A small network was shown many inputs. Here are its activations along a few directions, one row for each input.
In each table, some parts of the input vary, and every possible input appears once, in random order.
A made-up example of a description, with smaller parts first: one of 8 places around a ring, together with either a single point or (one of 2 separate values, together with one of 4 places along a line) or one of 11 places around a ring.
Shared parts are said once, and a part with two or three values counts as separate values.
In the rows, 128 means zero.

Rows:
r1: [119  68 142  98 163 171 135 161 147 124 123 113]
r2: [120  69 108 145 180 123 142 102  95 104 163 147]
r3: [121 136 163 120 162 188 132 160 182 100 161  80]
r4: [108 184 156  92 173 180 180 151 161  86 157 121]
r5: [114 147 102 148 101  68 142 105  62 129  83 187]
r6: [148  36 122 153 159 143 110 101 151 114 148 111]
r7: [140 198 145 125  75 139  94 150 164 155 128  88]
r8: [138 136  95 157  97  72 107  91  80 159 126 152]
r9: [138 130 134 104  78 118  99 159 132 181  89 117]
r10: [ 99  83 113 136 178 117 174 116  78  77 119 182]
r11: [130 248 139  97  92 129 144 142 146 136 118 122]
r12: [160 101 118 163  76  88  77  97 136 172 120 118]
Question: What is each input in this table made of?
Answer: one of 2 separate values, together with one of 6 places along a line
Question: Changing only the place on the line of 6 turns r7 into r9. The same change can be made to r3. Which row results?
Answer: r1
Question: Which other rows does r10 become when the choice among 2 separate values takes its other values? List them by row number.
Answer: r5
Question: Which other rows does r6 become when the choice among 2 separate values takes its other values? List them by row number.
Answer: r12

Rows:
r13: [147  63  94 168 166 128 111  68 133 122 174 123]
r14: [ 99  87 141  57 182 172 185 192 117 103  72 156]
r15: [109 248 141 100  94 135 153 152 130 121 113 135]
r16: [111 124 128 187 151  90 150  85  82  71 183 159]
r17: [121 202 147 110 178 148 189 117 156  69 168 128]
r18: [124 188  98 149  88  40 129  83  79 152 104 168]
r19: [121  19  97 118 144 106 152 120  64 103  62 194]
r20: [141 202 142  85  62 153 108 177 146 179  99 108]
r21: [122 122 137 112 188 210 136 136 185 105 187  85]
r22: [142 111 159 119 125 186  91 151 221 161 124  59]
r23: [143  38 136 181 111 102  59 114 149 167 140  85]
r24: [156 133 115 148  48  66  73 140  74 183 110 134]
Question: Changing only one part turns r20 into r24. The same change can be made to r15. Which row results?
Answer: r18
Question: What is each input in this table made of?
Answer: one of 2 separate values, together with either a single point or one of 5 places around a ring
Question: Which other rows does r16 become when the choice among 2 separate values takes its other values? List them by row number.
Answer: r17
